A small network was shown many inputs. Here are its activations along a few directions, one row for each input.
In each table, some parts of the input vary, and every possible input appears once, in random order.
A made-up example of a description, with smaller parts first: ring(8) and (point or ring(9) or (values(3) and line(6))).
Shared parts are said once, and a part with two or three values counts as separate values.
In the rows, zero is written as 128.

Other details of the inputs vary at random and push rows far along three fixed directions, the same in every table; ignore that.

Table:
r1: [ 96 140 102 134 115  94 133 162 160 150 104 151]
r2: [130 134 128  80 136 154 142 123 118 131 133 103]
r3: [173 152 134 195 101  96 115  81 118 130 172 165]
r4: [122 140 138 200 108 156  88 122 116 143 151 163]
r5: [122  66 140  58 139 231 128 145 113 120  91  99]
r6: [222 181 106 124 128 100 152  73 102 124 146 128]
r7: [ 76 140  97 110 146  85 135 147 141 140 114 150]
r8: [103 127 109  99 122 109 139 160 163 154 121 129]
r9: [ 92 161  89  98 123  79 150 135 151 139 103 147]
r10: [165 151 106  50 128  80 178 105 131 118 117  96]
r11: [141 114 142  60 145 168 157 133 123 102 104  74]
r12: [152 107 168 136 117 169 120 106 109  97 127  92]
r13: [132 129 137 135 127 148 134 127 115 120 118 120]
r14: [194 175  98 114 112  36 161  67 137 132 166 148]
r15: [173 134 117  48 164  99 170 101 124 108 130  86]
r16: [116 104 169 147 121 209  98 132 105 109 116  97]
r17: [107 122 120  96 117 118 128 149 161 145 124 118]
r18: [ 94 148 116 169 137 116 101 124 119 142 131 163]
r19: [ 62 124 129 188 114 142 110 169 137 137 104 166]
r20: [128 139 114 209 126  71 110 129 141 135 144 188]
r21: [125 159 114 170 115 134 112 125 110 142 125 156]
r22: [ 81 123 130 142 158 177 103 161 119 139 111 135]
r23: [166 110 162 136 129 171 128 113 116 112 150 107]
r24: [131 117 151 163 140 157 102 117  96 119 140 125]
r25: [110 119 115 105 145 112 128 155 152 137 115 121]
r26: [ 72 126 111 166 123  97  94 160 160 150 119 164]
r27: [111  93 165 146 109 168 104 146 136 110 113 104]
r28: [194 134 144 129 113 107 147  84 107 104 142 108]
r29: [162 111 152 115 114 135 135 117 123 107 125  92]
r30: [141 150 109 157 101  71 128 128 146 142 126 157]
r31: [133 143 111  77 131 103 160 116 134 133 136 119]
r32: [117 120 127 170 123  96 107 136 135 132 137 150]
r33: [159 174  85  45 149  95 178 107 135 142 133 119]
r34: [ 87 112 140 153 119 150 122 158 134 124 105 133]
r35: [147 137 126 161 114 103 133 127 138 120 126 147]
r36: [ 88 150  95 133 129  95 142 152 157 152 126 172]
r37: [132  75 178 119 126 195 119 150 134 105 134  86]
r38: [111 169  93 132 132 110 139 138 134 144 109 160]
r39: [108 125 115  55 165 124 157 135 124 122 111  96]
r40: [129 144 118 140 149 119 127 118 110 133 134 141]
r41: [149 172 104 198 112 101 117 111 119 157 159 187]
r42: [ 94 113 143 135 136 205 108 161 124 137 123 123]
r43: [154  99 171 135 111 160 119 112 119  96 127  89]
r44: [ 99 124 104  56 159 105 156 146 142 129 108 103]
r45: [ 71 117  91 170 103 136  99 149 128 166 102 216]
r46: [157 108 148 152 112 135 115 137 145 129 145 123]
r47: [ 99 124 120 160 109 109 120 158 157 146 134 159]
r48: [ 91 101 151 169 115 155 112 158 138 129 133 143]
r49: [139 147 122 162 145 130 115 115 102 139 140 145]
r50: [182 130 138 157 109 106 128 116 136 121 134 128]
r51: [121 148 111  57 162 142 136 116 109 132 117  95]
r52: [137 103 156 162 102 139 105 128 140 121 150 125]
r53: [ 73 111 140 134 125 169 114 159 131 137 123 133]
r54: [149 174  95 129 117  61 155 102 127 134 128 157]
r55: [116 129 122 104 161 132 136 133 124 124 120 121]
r56: [136  63 169 206 101 219  77 127  95 123 126 159]
r57: [109 138 115 108 150 111 134 125 116 131 125 129]
r58: [134 119 136 130 113 117 132 127 138 128 145 127]
r59: [ 76 117 145 218 126 142  74 139 120 130 133 169]
r60: [193 125 146 124 114 110 145  85 116 113 165 110]
r61: [138 142 111  80 135 106 164 120 135 134 135 120]
r62: [124 138 113 152 103  86 121 141 157 153 141 158]
r63: [106 125 118  99 126 114 148 149 150 138 126 127]
r64: [135 117 143 107 133 159 140 126 121 124 137 106]
r65: [135 135 144 160 118 175 101 117 104 125 125 121]
r66: [ 94  79 155 116 137 171 100 165 135 121 115  92]
r67: [203 152 124 152 105  67 148  88 126 120 146 137]
r68: [252 116 139 136 100 132 125  33  82 113 159 137]
r69: [ 96 136  94  51 150  85 147 139 153 135 109 110]
r70: [126 104 142  96 120 143 133 143 141 125 133  98]
r71: [136 143 108 101 131  95 157 128 149 135 136 138]
r72: [ 61 137  96  86 157 105 141 153 138 141 104 136]
r73: [ 79 117 114  92 130 129 137 178 168 146 110 129]
r74: [120 111 125 104 148 121 131 146 143 123 120 112]
r75: [138 183  75  53 144  89 178 117 126 142 107 123]
r76: [ 84 151 100 179 140  89 117 142 130 148 126 186]
r77: [ 89 155 111 166 113 113 116 134 134 138 113 166]
r78: [157 103 157 105 114 152 124 122 132 109 121  79]
r79: [164 118 169 204 104 159 102 103  97 106 143 131]
r80: [199  98 170 152 129 131 117  85  99  91 163  94]
r81: [136 148 123 160 140 127 109 111  99 138 141 145]
r82: [190 117 141 127 135 101 136  96 116 111 152 103]
r83: [167 109 160 161 129 124 109  89 108  99 155 113]
r84: [180 132 141 134 152 139 128  96  99 112 146 114]
r85: [100 125 124 174 135 102 116 138 131 133 131 160]
r86: [151 176  96 134 126 109 141 112 113 144 126 146]
r87: [109 151 102 134 125  92 145 142 148 134 109 157]
r88: [176 127 148 160 131 109 116  79 105 105 158 123]
r89: [189 129 145 157 108 106 139  97 116 109 141 122]
r90: [140  78 163  91 144 175 118 142 125 108 123  65]
r91: [166 126 134  74 121 111 151 101 136 117 145  93]
r92: [ 74 103 147 112 126 173 117 154 140 127 120 114]
r93: [ 70 145 103  70 141 152 143 161 129 140  87 115]
r94: [122 138 122 106 137 142 144 137 128 123 107 120]
r95: [103  92 149  79 135 178 135 170 145 112  91  80]
r96: [ 92 106 144  71 146 201 135 158 124 129 113  88]
r97: [ 98 157  92  63 142 139 147 142 130 154 118 122]
r98: [ 61 132 107 175 127  87 100 153 152 142 121 177]
r99: [ 99 113 155 162 118 185  95 137 121 131 136 131]
r100: [157  95 167 138 150 164 119 116 106  96 140  98]
Description of these inputs: line(4) and (point or (values(3) and line(8))).
- The inputs of r22 and r81 match in every part but the line(4) part. If r38 is changed in the same way as r22 into r81, which row does it become? => r93
- The inputs of r47 and r70 match in every part but the line(4) part. If r86 is changed in the same way as r47 into r70, which row does it become? => r21
- Change only the line(8) part in r64. List by row number the other rows that result. => r8, r41, r47, r48, r61, r63, r96
- Change only the line(4) part in r31. List by row number the other rows that result. => r36, r61, r92
- Change only the values(3) part in r82. List by row number the other rows that result. => r47, r67

Table:
r101: [107 156  97 169 107 115 116 128 128 153 127 188]
r102: [153 146 122 203 104 120 110 101 111 134 138 182]
r103: [ 84 157  93 107 153 120 131 149 135 153 127 148]
r104: [134 122 137 121 123 183 124 136 119 137 135 123]
r105: [ 87 159  92 125 149  99 129 133 123 140 115 159]
r106: [182 153 186 154 108 195 138 104  92  77 111  54]
r107: [165 117 146 216 107  97 109 114 128 114 141 157]
r108: [128 146 104  92 143  79 148 133 153 140 143 125]
r109: [  6  99 124 218  80 147  73 212 177 166  97 208]
r110: [173 114 156  79 152 177 135  93  92 101 149  68]
r111: [ 23  63 160 115 140 201 100 202 152 117  87  98]
r112: [177 112 153  67 153 176 144  94  90  94 130  65]
r113: [109  79 171 107 140 173 114 147 130 113 130  78]
r114: [ 70 167  63  52 166  93 166 149 136 148  82 138]
r115: [137 111 147 150 130 108 119 119 126 111 138 121]
r116: [115 152  87  86 154  52 162 133 147 129 111 131]
r117: [116 153  86  47 126 129 160 126 133 153 100 129]
r118: [ 87 159 100 146 147  99 119 133 123 152 136 164]
r119: [128 165 141  78 115 121 178 149 150 101  80  51]
r120: [151 140 100 141 106  72 147 126 150 137 115 155]
r121: [164 133 144 214 119 133 102 103  98 118 137 164]
r122: [143  82 160  58 128 188 143 149 139 120 126  61]
r123: [ 52 161  63  66 132 130 151 184 162 184  89 166]
r124: [128  98 153 229  78 136  90 140 139 127 133 170]
r125: [ 69  89 173 219 126 205  60 155 107 121 130 147]
r126: [145  98 152  63 123 219 133 130 109 118 118  76]
r127: [205 125 149 183  87 101 121  88 130 120 173 145]
r128: [142 166  91 131 113 102 139 108 127 157 137 168]
r129: [184  88 175 104 140 149 136 104 111  84 130  63]
r130: [183 150 110 149 109  49 144  88 137 127 148 150]
r131: [175  89 169  79 133 162 139 107 121  97 149  58]
r132: [ 86 159  93 124 157  93 128 132 119 139 118 155]
r133: [154 151 105  97 135  53 151 101 139 128 146 126]
r134: [ 73 153  97  90 166 124 132 154 134 151 121 134]
r135: [191 136 132 115 126  89 149  98 134 127 164 112]
r136: [196 158  94  17 142 111 187  92 108 123 104  92]
r137: [170 154 114 141 133  41 136  88 131 125 162 139]
r138: [ 77 127 106  71 136 118 151 173 170 154 111 127]
r139: [ 79 153  91  98 166 109 138 146 126 135  96 141]
r140: [184 154 133 184 147  89 120  80  89 110 152 149]
r141: [ 99  87 157  91 142 224 121 161 106 107  86  86]
r142: [193 146 139 116 148 114 132  66  89 107 160 103]
r143: [179 104 173 155 130 125 108  98 113 102 170  98]
r144: [104  79 162 101 165 165 121 157 125  97 109  70]
r145: [ 46 144  89 131 133 131 124 163 138 152  95 171]
r146: [202 157 104 131  97  44 154  77 140 134 157 151]
r147: [121 123 124 194  87 116 114 153 162 156 142 180]
r148: [158 175  84  67 143  86 163  92 119 140 140 128]
r149: [ 79 129 102  89 125 101 141 156 163 142 110 137]
r150: [ 62 145  90  58 151 152 147 172 146 162 102 132]
r151: [119 108 141 212  77 132  97 146 151 142 143 177]
r152: [170 124 155 181 124 158 105 105 100 125 165 133]
r153: [159 140 137 209 106 127 103  94 104 131 154 173]
r154: [180  87 169  79 124 168 141 107 123  99 147  60]
r155: [ 76  62 189 201 113 197  72 163 136 114 128 123]
r156: [165 103 164 189  99 188  95 109  97 115 132 134]
r157: [176 158 113 139 136  47 142  97 136 134 172 138]
r158: [ 30 130 116 175 128 151  92 173 133 158 106 182]
r159: [135  82 173 183 100 162 100 135 130 112 130 124]
r160: [111 157  89  51 145 123 157 126 133 151 114 124]
r161: [140 137 127 181 131  65 114 110 131 121 150 153]
r162: [ 99  63 169  94 131 202 125 172 134 101  90  73]
- The inputs of r138 and r150 match in every part but one. If r147 is changed in the same way as r138 into r150, which row does it become? => r123
- The inputs of r103 and r108 match in every part but one. If r112 is changed in the same way as r103 into r108, which row does it become? => r111
- What do these inputs look like to the network? => values(2) and (point or (line(5) and line(6)))
- Change only the values(2) part in r130. List by row number the other rows that result. => r145
- Change only the values(2) part in r137. List by row number the other rows that result. => r142
- Change only the line(5) part in r113. List by row number the other rows that result. => r108, r115, r116, r133
- Change only the line(6) part in r125. List by row number the other rows that result. => r101, r117, r142, r153, r158

Table:
r163: [162 112 148  83 151 178 131 107  98 114 136  83]
r164: [122  70 165  56 141 202 133 148 130 109 121  59]
r165: [128  90 180 203 123 158  83 127 111 100 140 118]
r166: [ 45 108 122 149 149 150 111 190 141 133  84 147]
r167: [222 168 117 139 125  98 140  52  86 120 155 134]
r168: [178 125 134 202 105  92 121 115 131 121 136 162]
r169: [ 91 142 103 179 110 119 105 147 140 162 128 192]
r170: [119  93 174 190 124 210  83 129  94 111 127 124]
r171: [151  91 179 198 128 164  88 115 106 107 160 123]
r172: [170 124 137  57 151 134 156  95 105 102 129  73]
r173: [184 177  97 126 109  85 153  90 123 142 140 149]
r174: [ 57 113 105  31 141 135 156 177 162 137  83  99]
r175: [137 139 118 161 104 120 121 118 126 139 129 160]
r176: [ 80 147  90  48 134 127 164 164 155 150  92 120]
r177: [ 74 130  94  56 140 141 145 165 150 154 100 127]
r178: [130 160  88  95 120 103 148 119 132 149 114 147]
r179: [171 130 136  80 125 109 154 114 138 111 132  82]
r180: [136 142 127 204 119  78 107 110 124 125 147 168]
r181: [ 61 128 116 151 139 163  99 163 126 152 111 160]
r182: [ 74 135 114 155 112 105 121 169 163 145 114 157]
r183: [149  82 164  81 133 172 132 130 129 108 136  73]
r184: [130 167  89 122 136  53 148 109 133 137 130 156]
r185: [ 65 160  97 157 132 115 122 157 138 154 110 177]
r186: [ 76 153  93  59 157  93 154 157 151 138  99 111]
r187: [ 90 131 112 156 107 112 121 149 147 145 116 170]
r188: [115  77 188 178 106 206  95 155 126 108 128 106]
r189: [161 111 160 189 129 127 100 106 113 113 163 131]
r190: [211 140 151 145 129 103 136  76 104 100 162 101]
r191: [157  92 159  69 130 147 141 121 131  98 123  60]
r192: [ 51 113 116 150 123 114 106 182 169 150 116 159]
r193: [140 122 140 154 136 147 111 115 109 127 145 136]
r194: [ 99 137 109 120 145 120 127 139 130 143 128 146]
r195: [157 153 116  68 147 138 158 105 108 123 122  96]
r196: [ 50 127 114 135 117 127 124 186 165 148 100 151]
r197: [103 153 108 183 101 116 117 145 141 153 124 183]
r198: [190 141 116 111 122  66 150  92 138 127 159 125]
r199: [121  96 178 167 131 192 101 139 109 106 132 103]
r200: [221 165 107 133 104  62 155  62 117 128 157 148]
r201: [147 138 142 176 125 115 118 113 118 119 145 136]
r202: [145 109 175 203 120 177  96 120 102 109 145 126]
r203: [130 129 123 177 109 108 114 128 139 143 148 171]
r204: [150 183  76 102 137  59 159  92 121 142 129 158]
r205: [160 131 125  80 152 117 148 103 116 120 143 101]
r206: [169 131 119  87 127 119 149 106 127 131 142 117]
r207: [124  75 167  66 129 197 134 143 127 102 110  61]
r208: [110 104 155 157 132 172 105 133 109 114 124 124]
r209: [116 169  92  89 143 120 149 125 121 145 111 134]
r210: [123 102 147  75 159 150 130 134 125 112 128  74]
r211: [127 136 106  78 125  82 155 129 152 130 118 119]
r212: [122 148 115 169 103 103 127 136 144 143 132 166]
- What do these inputs look like to the network? => values(2) and (point or (values(3) and line(8)))
- The inputs of r201 and r196 match in every part but the values(2) part. If r195 is changed in the same way as r201 into r196, which row does it become? => r197
- Change only the values(3) part in r182. List by row number the other rows that result. => r198, r211
- Change only the values(2) part in r200. List by row number the other rows that result. => r204
